These are the activations of a small neural network, seen along a few directions. Each row is one input.
In each table, some parts of the input vary, and every possible input appears once, in random order.
A made-up example of a description, with smaller parts first: one of 2 separate values, together with either a single point or one of 11 places around a ring or (one of 4 places along a line, together with one of 5 places around a ring).
Shared parts are said once, and a part with two or three values counts as separate values.
(in the rows, 100 means zero)

Other details of the inputs shift rows strongly along two fixed directions, in all tables alike. That doesn't count.

A family of inputs:
row 1: 115	166	113	77	128	92	84	112	63	109	66
row 2: 88	74	89	82	93	121	113	87	138	99	138
row 3: 72	64	98	116	79	113	100	85	134	83	130
row 4: 89	141	82	76	77	106	72	63	101	107	92
row 5: 60	78	82	95	82	88	108	101	113	95	164
row 6: 101	133	92	73	60	94	72	49	93	97	96
row 7: 53	70	99	119	72	97	131	78	134	91	106
row 8: 74	59	74	82	94	133	123	105	125	88	137
row 9: 160	154	104	87	138	122	87	111	61	141	40
row 10: 120	128	81	124	90	127	47	45	104	140	49
row 11: 139	143	118	95	102	69	84	93	47	120	91
row 12: 78	62	102	114	72	106	97	81	133	82	131
row 13: 112	142	85	125	99	141	62	57	107	137	54
row 14: 54	79	77	96	90	94	109	107	115	97	164
row 15: 105	89	171	121	137	67	150	159	82	75	104
row 16: 88	54	76	85	55	101	95	96	116	86	128
row 17: 132	133	113	104	158	104	90	139	55	117	48
row 18: 59	51	85	120	100	121	103	92	129	82	125
row 19: 89	80	65	91	64	77	97	82	123	67	141
row 20: 127	126	70	86	89	136	74	65	105	140	68
row 21: 109	83	145	89	122	40	133	159	53	70	151
row 22: 70	81	57	95	92	88	110	111	126	67	145
row 23: 129	133	136	123	158	108	101	135	64	108	57
row 24: 71	68	103	112	42	80	120	60	133	87	110
row 25: 167	130	133	82	145	88	105	141	47	117	57
row 26: 128	119	87	119	74	113	46	40	104	134	57
row 27: 115	140	51	98	94	148	64	83	89	143	52
row 28: 97	62	77	84	48	99	86	84	113	92	120
row 29: 66	65	118	120	63	96	124	82	142	82	132
row 30: 116	91	118	91	145	44	134	181	70	49	129
row 31: 117	132	77	126	98	135	48	47	103	143	45
row 32: 114	105	89	119	81	112	58	54	109	124	71
row 33: 123	64	157	76	150	66	154	177	85	64	142
row 34: 114	164	126	135	147	128	105	104	78	136	32
row 35: 80	63	92	82	100	122	125	99	136	87	148
row 36: 115	142	49	98	77	102	63	61	108	113	82
row 37: 121	123	65	94	64	84	71	57	103	94	97
row 38: 125	155	121	73	109	78	83	99	59	99	73
row 39: 107	64	128	94	122	68	112	149	80	74	112
row 40: 43	107	72	78	92	113	99	94	125	89	130
row 41: 123	135	140	120	124	75	120	112	68	114	39
row 42: 115	113	99	116	73	113	67	57	112	117	80
row 43: 96	141	39	102	101	113	76	84	113	110	87
row 44: 112	59	137	78	153	85	156	186	71	63	131
row 45: 99	62	138	116	148	83	123	154	79	70	110
row 46: 115	139	150	131	152	100	125	133	73	113	55
row 47: 82	52	87	94	65	93	87	86	123	85	126
row 48: 44	72	91	122	76	107	131	73	138	94	105
row 49: 160	141	124	84	132	100	92	104	80	129	65
row 50: 69	65	74	100	85	115	92	93	125	94	117
row 51: 130	144	56	95	81	136	53	70	90	149	44
row 52: 72	89	78	95	66	90	93	80	111	104	151
row 53: 53	95	64	99	92	109	99	97	116	111	148
row 54: 81	73	61	89	75	125	95	103	116	98	117
row 55: 71	54	81	97	79	104	95	100	125	86	127
row 56: 119	50	148	89	115	48	120	158	70	58	122
row 57: 95	118	96	118	64	100	97	48	116	123	61
row 58: 114	53	133	82	122	63	135	184	65	59	126
row 59: 136	131	87	85	83	119	72	51	119	140	79
row 60: 98	87	145	120	162	99	135	162	75	71	104
row 61: 71	87	127	124	129	88	152	126	94	87	86
row 62: 153	143	138	87	179	108	119	149	55	115	66
row 63: 77	72	118	118	54	93	116	72	138	87	125
row 64: 165	127	126	80	126	90	97	124	58	120	61
row 65: 57	78	107	127	79	116	122	81	143	94	120
row 66: 49	104	76	76	84	107	96	89	125	85	132
Description of these inputs: one of 6 places along a line, together with either one of 3 separate values or one of 8 places along a line.
Question: The inputs of row 59 and row 35 match in every part but the place on the line of 6. If row 28 is changed in the same way as row 59 into row 35, which row does it become?
Answer: row 54
Question: The inputs of row 3 and row 60 match in every part but the place on the line of 6. If row 36 is changed in the same way as row 3 into row 60, which row does it become?
Answer: row 43
Question: Which other rows does row 52 become when the choice among 3 separate values takes its other values? List them by row number.
Answer: row 4, row 36
Question: Which other rows does row 2 become when the place on the line of 8 takes its other values? List them by row number.
Answer: row 7, row 9, row 13, row 31, row 51, row 55, row 65
Question: Which other rows does row 15 become when the place on the line of 8 takes its other values? List them by row number.
Answer: row 3, row 10, row 20, row 33, row 39, row 41, row 58

A family of inputs:
row 67: 127	116	53	93	64	130	57	57	121	126	63
row 68: 141	154	136	87	162	103	124	127	64	116	48
row 69: 137	130	123	104	158	105	83	147	54	117	49
row 70: 85	59	96	103	121	105	103	138	105	71	132
row 71: 105	113	141	120	106	85	120	122	71	93	72
row 72: 139	142	141	96	108	56	85	110	50	96	88
row 73: 80	72	107	90	102	108	124	139	100	82	121
row 74: 129	149	95	92	72	99	55	47	95	142	86
row 75: 89	145	83	111	83	129	83	38	135	144	60
row 76: 75	79	67	73	58	112	74	74	136	86	159
row 77: 87	39	83	75	73	62	126	127	109	55	151
row 78: 105	100	139	126	121	79	103	116	73	90	69
row 79: 67	45	98	101	104	109	144	120	134	67	171
row 80: 114	117	129	123	136	88	117	126	88	110	96
row 81: 127	132	94	74	85	111	71	61	94	124	102
row 82: 101	64	67	86	44	121	94	49	144	102	114
row 83: 73	49	131	115	105	87	119	118	114	87	125
row 84: 118	106	132	92	124	113	128	128	76	108	84
row 85: 115	140	74	73	86	94	57	76	86	118	103
row 86: 65	67	77	121	67	122	83	48	147	111	121
row 87: 119	124	65	117	32	107	53	16	119	122	45
row 88: 81	107	131	113	111	75	133	113	102	74	91
row 89: 109	108	77	108	100	142	76	57	112	128	84
row 90: 94	89	95	90	119	82	105	135	73	90	107
row 91: 68	90	67	134	57	123	69	28	137	107	93
row 92: 98	103	82	104	92	144	78	56	117	134	78
row 93: 127	142	110	85	130	86	107	141	42	115	64
row 94: 71	91	89	73	112	80	131	130	100	73	126
row 95: 126	70	129	101	89	65	116	116	99	88	100
row 96: 131	154	119	87	159	103	107	145	66	106	49
row 97: 57	41	127	108	79	92	142	119	127	79	147
row 98: 82	75	90	104	120	108	116	144	114	74	141
row 99: 89	124	49	99	95	113	83	84	106	116	106
row 100: 53	53	111	127	89	79	140	114	129	55	159
row 101: 114	110	94	95	136	83	95	135	61	95	96
Question: What is each input in this table made of?
Answer: one of 5 places along a line, together with either one of 2 separate values or one of 5 places around a ring
Question: The inputs of row 73 and row 97 match in every part but the place on the line of 5. If row 67 is changed in the same way as row 73 into row 97, which row does it become?
Answer: row 95
Question: Which other rows does row 86 become when the place on the ring of 5 takes its other values? List them by row number.
Answer: row 75, row 80, row 83, row 97
Question: Which other rows does row 81 become when the choice among 2 separate values takes its other values? List them by row number.
Answer: row 82

A family of inputs:
row 102: 107	93	102	91	117	85	105	139	83	79	107
row 103: 83	85	113	103	116	92	117	124	91	77	129
row 104: 76	72	120	108	109	84	117	115	99	74	132
row 105: 77	101	83	113	77	105	101	70	115	110	94
row 106: 112	108	116	99	119	63	102	130	78	86	95
row 107: 66	92	78	104	82	115	99	79	121	99	121
row 108: 103	79	122	102	129	95	112	125	95	90	112
row 109: 127	130	125	101	143	90	113	146	65	110	67
row 110: 115	144	107	104	103	104	87	72	90	119	50
row 111: 101	106	130	108	128	81	114	124	77	94	93
row 112: 101	99	87	99	90	124	93	68	122	113	78
row 113: 110	74	106	107	106	75	102	132	89	74	108
row 114: 66	67	75	118	52	121	104	68	141	102	117
row 115: 105	127	78	98	94	101	81	90	93	107	87
row 116: 112	104	66	101	96	110	73	79	99	109	79
row 117: 106	110	124	96	124	87	121	125	77	84	90
row 118: 109	112	84	80	85	115	81	89	93	116	94
row 119: 70	89	79	98	85	121	95	88	131	104	119
row 120: 113	99	80	85	85	116	79	73	96	119	92
row 121: 152	180	110	102	120	90	72	82	71	139	40
row 122: 72	69	84	108	50	127	100	59	149	89	113
row 123: 78	68	73	103	52	109	97	56	150	93	143
row 124: 109	129	86	94	93	104	93	83	100	109	99
row 125: 80	58	122	112	99	94	123	122	111	77	132
row 126: 83	85	107	104	109	86	130	126	92	82	118
row 127: 104	120	94	89	76	96	73	69	100	122	88
row 128: 101	80	116	105	119	89	127	130	94	97	100
row 129: 138	154	104	123	110	127	58	71	80	143	42
row 130: 118	86	112	91	121	88	124	121	94	87	121
row 131: 106	121	88	84	83	105	83	83	88	118	93
row 132: 112	122	83	90	96	114	92	90	107	111	101
row 133: 112	72	125	91	97	80	106	124	85	86	117
row 134: 85	65	116	100	118	93	123	125	109	88	124
row 135: 108	107	121	98	135	96	106	137	83	94	101
row 136: 81	91	83	92	83	119	99	83	128	98	104
Question: What is each input in this table made of?
Answer: one of 5 places around a ring, together with either one of 3 separate values or one of 4 places along a line
Question: The inputs of row 121 and row 132 match in every part but the place on the ring of 5. If row 105 is changed in the same way as row 121 into row 132, which row does it become?
Answer: row 109
Question: Which other rows agree with row 131 in the place on the ring of 5? List them by row number.
Answer: row 103, row 107, row 115, row 117, row 124, row 126

A family of inputs:
row 137: 87	89	90	110	71	130	85	64	131	119	86
row 138: 64	48	107	77	95	92	145	136	126	64	178
row 139: 76	73	134	95	101	66	145	127	106	63	145
row 140: 60	40	75	79	103	90	141	141	122	42	156
row 141: 101	94	87	96	64	121	93	52	133	117	98
row 142: 129	110	90	94	83	101	69	70	93	118	78
row 143: 107	127	66	86	83	127	77	69	120	116	112
row 144: 117	156	86	91	114	135	84	78	84	151	53
row 145: 146	111	163	99	151	77	134	154	51	103	61
row 146: 102	102	147	121	143	73	122	150	69	75	94
row 147: 66	110	88	115	70	123	89	59	123	110	92
row 148: 75	70	79	119	68	129	83	65	143	107	106
row 149: 70	42	104	106	127	94	132	139	112	68	156
row 150: 72	103	69	93	85	142	82	67	129	123	99
row 151: 130	144	74	84	101	110	58	96	65	128	75
row 152: 68	91	66	98	52	91	77	51	135	102	128
row 153: 162	196	121	104	132	88	70	83	59	138	31
row 154: 68	86	64	94	45	94	70	55	122	100	126
row 155: 118	158	83	111	105	95	83	87	82	124	37
row 156: 90	26	114	83	79	70	115	131	94	53	153
row 157: 110	100	90	131	95	124	82	77	113	124	78
row 158: 94	77	123	97	150	92	121	154	87	77	118
row 159: 135	132	82	107	96	111	83	89	91	123	38
row 160: 124	118	150	131	161	69	122	155	49	87	78
row 161: 76	91	46	85	57	120	73	64	133	107	137
row 162: 133	143	166	105	158	65	136	155	33	100	58
row 163: 121	62	138	87	112	71	128	129	96	62	131
Question: The inputs of row 155 and row 159 match in every part but one. If row 146 is changed in the same way as row 155 into row 159, which row does it become?
Answer: row 148
Question: What is each input in this table made of?
Answer: one of 3 separate values, together with either a single point or one of 8 places along a line
